A small network was shown many inputs. Here are its activations along a few directions, one row for each input.
In each table, some parts of the input vary, and every possible input appears once, in random order.
Descriptions start from the smaller parts, as in this example, which fits no table here: values(3) and (point or line(9) or (line(4) and ring(5))).
Shared parts are said once, and a part with two or three values counts as separate values.

Rows:
R1: 20 29 -23 179 128 -118 -181 74 -222 131 79 -354 4 -99 -261 -129 -66 -514
 -207
R2: 100 61 -150 -405 -345 292 -10 70 -121 -31 -373 267 -30 -75 259 252 234
 608 213
R3: 75 627 196 460 -120 -388 -121 110 163 -180 0 328 -282 374 6 -66 -6 -354
 250
R4: 146 -123 -253 53 54 137 365 242 -272 215 275 35 120 -706 -309 47 192 -47
 -244
R5: -52 -274 -168 -223 26 28 344 -420 276 231 99 -28 194 -150 56 199 85 471
 -94
R6: 171 -35 -193 -164 -6 266 287 -77 -29 -57 499 248 202 -306 -340 143 151
 453 -243
R7: 285 521 -151 93 -374 -30 337 -266 -135 27 189 407 -16 75 206 423 423 225
 187
R8: -107 173 195 -58 -81 -73 -472 445 171 -233 -553 191 -297 236 69 -262
 -187 22 273
R9: -235 -431 329 134 252 89 -348 -80 163 -260 -239 -213 -151 337 262 -208
 -379 -225 54
R10: 190 1 -319 -86 -77 173 151 -469 -119 -44 294 -94 112 -115 -129 169 143
 372 -266
R11: -9 54 141 299 98 -57 -409 -108 208 -287 141 -182 -96 119 -254 -266 -138
 -290 -147
R12: 73 -63 105 85 205 -113 -15 492 -75 52 247 -5 105 -324 -428 -153 -39 -438
 -196
R13: -259 -87 185 -209 103 25 -94 -341 519 -35 259 -50 207 370 -35 -102 -94
 292 29
R14: 106 -27 -266 -201 -246 59 134 409 -348 227 -634 64 -137 -466 277 134 208
 150 175
R15: 54 139 40 -70 14 100 -264 -357 194 -372 418 -115 129 363 -174 -101 -20
 200 -153
R16: -219 -249 131 10 251 -289 3 122 154 400 -106 -290 96 -98 -84 -130 -107
 -433 -19
R17: -363 -124 227 157 213 -160 -195 -102 484 97 -22 -113 -48 174 -179 -303
 -298 -158 11
R18: 114 542 142 368 -187 -320 16 273 -237 199 -35 151 -123 76 71 129 205
 -659 240
R19: -71 76 143 -135 -163 -8 -329 606 -230 137 -599 13 -132 -70 118 -51 17
 -281 267
R20: 32 -547 -128 -231 58 246 252 -417 -96 -88 -139 -118 68 39 424 265 -96
 445 -82
R21: -217 -316 164 -221 153 212 -137 -351 96 -308 14 -134 53 603 268 -79 -362
 305 15
R22: 67 110 109 -177 137 86 -67 57 299 -394 594 236 191 193 -389 -165 -71 319
 -168
R23: -46 249 91 -419 -186 81 -316 190 156 -323 -286 262 -68 467 144 -97 -77
 513 262
R24: 136 699 92 103 -233 -235 40 -147 146 -272 263 401 -51 600 79 99 101 136
 237
R25: 218 474 -272 313 -301 -188 465 39 -429 342 -46 201 -125 -286 169 291 374
 -235 160
R26: 209 -128 -319 127 -30 73 179 -137 -312 184 81 -313 57 -555 -30 108 275
 -168 -240
R27: -208 -469 168 25 268 20 -114 98 -272 148 -312 -386 -42 115 238 -61 -312
 -451 1
R28: 10 -621 -185 -28 150 121 312 -90 -336 192 -348 -337 -20 -342 462 169 -42
 -54 -74
R29: -69 60 203 213 179 1 -219 268 243 -255 337 171 -32 -30 -528 -346 -219
 -174 -156
R30: -149 -320 -234 9 58 -27 405 -135 -35 560 -98 -242 111 -521 32 90 102 -31
 -85
What is each input in this table made of?
> ring(5) and (values(2) or line(4))
Changing only the ring(5) part turns R16 into R30. The same change can be made to R18. Which row results?
> R25
List by row number the other rows that have the ring(5) part in common with R2.
> R5, R6, R7, R10, R20
A walk changes only the line(4) part. It starts at R9 and steps to R17. List the rest of the walk in order.
> R11, R29
List by row number the other rows that have the ring(5) part in common with R22.
> R13, R15, R21, R23, R24

Rows:
R31: 304 -21 -392 -182 -324 307 626 -235 -367 58 -36 369 24 -322 403 547 376
 661 75
R32: 145 -146 -63 86 -63 -39 163 729 -557 334 -531 14 -143 -639 223 133 188
 -514 138
R33: -24 344 278 471 37 -178 -377 -214 7 -375 101 -62 -238 675 60 -163 -249
 -482 79
R34: -436 -542 416 -66 379 -82 -406 420 425 -53 -434 -188 -91 117 12 -467
 -501 -259 89
R35: 88 -511 -332 -76 228 226 159 -252 -43 100 335 -410 226 -640 -365 -49 47
 150 -528
R36: 33 562 145 88 -271 -364 -295 772 -27 234 -542 246 -230 -131 -50 -84 205
 -467 380
R37: 31 700 141 294 -280 -435 -2 40 25 367 -6 157 -51 193 25 180 315 -523 317
R38: 114 431 174 35 59 76 -368 25 53 -546 630 196 50 500 -520 -221 -167 29
 -177
R39: 47 -580 -376 -541 -24 429 244 -568 -139 98 -76 -278 234 -194 249 319 85
 784 -223
R40: 175 -15 -140 429 -74 -143 491 -53 -439 381 -53 -67 -68 -407 328 338 282
 -536 53
R41: -238 -355 243 -5 345 136 -150 -181 669 -251 535 -2 192 36 -452 -332 -259
 203 -255
R42: 154 792 -52 0 -248 -214 103 229 107 134 471 457 119 -37 -532 38 320 53
 48
R43: -256 -399 78 -354 84 292 -21 -544 631 -339 70 70 113 376 220 -73 -208
 882 32
R44: 144 737 -205 -343 -504 -62 234 -134 73 43 2 551 34 309 132 314 360 731
 331
R45: -437 -406 414 141 370 -153 -113 -312 478 80 102 -273 87 441 87 -200 -393
 -316 25
R46: 371 77 -267 -25 -54 68 470 190 -365 178 465 128 236 -616 -227 279 419
 -37 -220
R47: -157 -699 -135 -123 254 58 -92 345 -308 326 -621 -559 -61 -543 81 -185
 -218 -312 -166
R48: -127 -569 -212 220 242 -45 235 -436 -191 374 -142 -640 15 -312 187 21
 -123 -334 -251
R49: -31 214 341 121 54 -102 -702 570 -101 -437 -385 3 -313 438 -37 -369 -337
 -458 155
R50: 102 383 -57 -172 -210 224 -199 -390 68 -705 115 288 -133 756 176 -28
 -141 745 98
Changing only one part turns R32 into R40. The same change can be made to R34. Which row results?
> R45
What is each input in this table made of?
> line(4) and ring(5)
Change only the ring(5) part in R35. List by row number the other rows that result.
> R38, R41, R42, R46

Rows:
R51: 194 202 -180 112 -142 -142 335 444 -363 214 -189 258 -116 -433 117 76
 283 -192 187
R52: -170 -405 -32 71 173 -63 402 19 -135 563 -147 -102 35 -390 131 119 59
 -291 26
R53: -85 203 175 380 150 -220 -245 -424 396 -205 253 -14 -151 456 -201 -176
 -191 -175 -54
R54: -257 -170 112 -288 107 71 154 -375 250 61 228 27 227 420 76 19 -157 361
 51
R55: 74 8 -226 67 -333 -56 128 170 -416 252 -656 -25 -180 -360 243 163 131
 -121 148
R56: -107 61 126 -29 225 -189 -306 485 225 212 40 -114 37 -217 -538 -282 -36
 -337 -122
R57: 302 229 -295 -139 -178 10 433 126 -227 75 -9 390 -34 -234 95 327 264 405
 42
R58: 2 -145 -175 23 34 -3 190 313 24 398 40 -69 104 -805 -315 -97 302 -158
 -134
R59: -99 -259 68 79 380 94 -295 336 -261 -99 10 -404 -76 -36 -109 -382 -313
 -451 -206
R60: 347 187 -188 86 -298 153 380 -184 -242 2 357 170 166 -299 41 441 361 129
 -125
R61: -56 -232 82 -473 33 182 -201 -242 159 -169 -142 -44 85 403 289 78 -8 472
 106
R62: 20 -290 -91 -318 242 330 -112 -277 -104 -385 314 -148 130 264 -180 -136
 -264 431 -302
R63: 78 115 -370 -118 -357 196 251 -109 -270 127 -364 52 -95 -217 365 276 198
 480 143
R64: 65 -502 -232 93 247 234 161 141 -480 104 -24 -316 -25 -581 -11 -117 -17
 -243 -259
R65: 18 436 328 364 -78 34 -276 -27 234 -414 431 282 -65 375 -170 -104 1 -194
 101
R66: -110 -368 -114 -107 -37 100 548 -281 39 319 40 -40 216 -230 290 291 32
 267 -32
R67: -37 37 -5 -368 -104 58 -77 -115 412 -158 362 83 328 34 -406 -125 11 494
 -154
R68: -33 174 77 349 109 -392 -140 -64 10 132 29 -353 -50 136 -77 -139 -108
 -648 -71
R69: 110 -430 -346 -117 173 427 292 -160 -313 -91 192 -235 83 -411 68 74 -10
 353 -327
R70: 233 182 -105 313 -140 31 263 138 -398 215 206 63 15 -491 -8 197 421 -443
 2
R71: 138 393 -12 -267 -274 -62 94 42 37 -330 118 396 75 405 37 42 34 443 116
R72: 49 -475 -58 -116 95 40 37 140 -235 334 -516 -166 -82 -410 338 176 186
 -179 106
R73: 129 -72 -224 363 -27 -251 313 -258 -209 338 -2 -264 -4 -408 24 125 192
 -440 -129
R74: -135 265 203 98 -282 -54 -408 -6 207 -363 -428 204 -260 489 98 -148 -295
 113 233
R75: -133 305 45 64 -140 -129 -313 385 -211 112 -561 -123 -260 143 195 -179
 -102 -336 244
R76: -38 225 -111 38 -7 -45 74 -618 192 -147 443 -165 134 396 -8 -25 57 246
 -44
R77: -329 -169 272 73 310 -207 -63 217 84 352 -112 -192 -2 167 18 -141 -244
 -487 103
R78: -113 -227 243 -132 230 -100 -414 334 -16 129 -486 -254 -130 132 240 -89
 -113 -389 160
R79: 191 377 34 -90 -161 124 -23 -273 -34 -249 554 240 166 358 -168 168 183
 225 -49
R80: -201 107 255 53 80 -5 -352 134 642 -213 270 164 31 43 -459 -409 -130 76
 -43
R81: 76 402 151 78 -64 -346 -124 616 -129 -56 -224 179 -135 145 -29 -112 -80
 -400 193
R82: 19 416 280 138 -137 -199 -203 256 285 -478 -32 486 -175 461 -84 -151
 -196 52 223
R83: -383 -173 432 150 115 -88 -120 -150 519 -146 50 89 22 473 38 -187 -399
 -63 146
R84: 182 12 -369 126 10 -36 416 -560 -75 232 247 -148 49 -235 34 315 228 176
 -206
R85: -14 264 -118 -336 -291 104 -141 -230 -61 -160 -245 142 -59 444 133 61
 -50 545 143
R86: 119 -144 -259 -216 -129 108 290 -26 175 175 204 47 268 -612 -269 153 220
 427 -235
R87: 126 386 197 262 50 -156 -235 309 -197 29 208 19 -50 99 -232 13 80 -620
 18
R88: -106 -297 227 121 245 172 -388 -49 163 -581 139 -84 -80 316 -212 -346
 -500 3 -215
R89: -171 -213 373 -71 159 48 -493 -24 400 -295 -295 51 -171 450 183 -126
 -228 64 190
R90: 102 -413 -171 -318 10 232 166 -153 -78 161 -301 -81 28 -242 423 356 199
 406 29
What is each input in this table made of?
> ring(5) and (values(2) or ring(6))
Changing only the ring(5) part turns R67 into R56. The same change can be made to R76. Which row results?
> R68
Changing only the ring(5) part turns R90 into R61. The same change can be made to R57. Which row results?
> R71
A walk changes only the ring(5) part. It starts at R77 and steps to R83. List the rest of the walk in order.
> R54, R66, R52
List by row number the other rows that have the ring(5) part in common with R89.
> R53, R65, R74, R80, R82, R83, R88
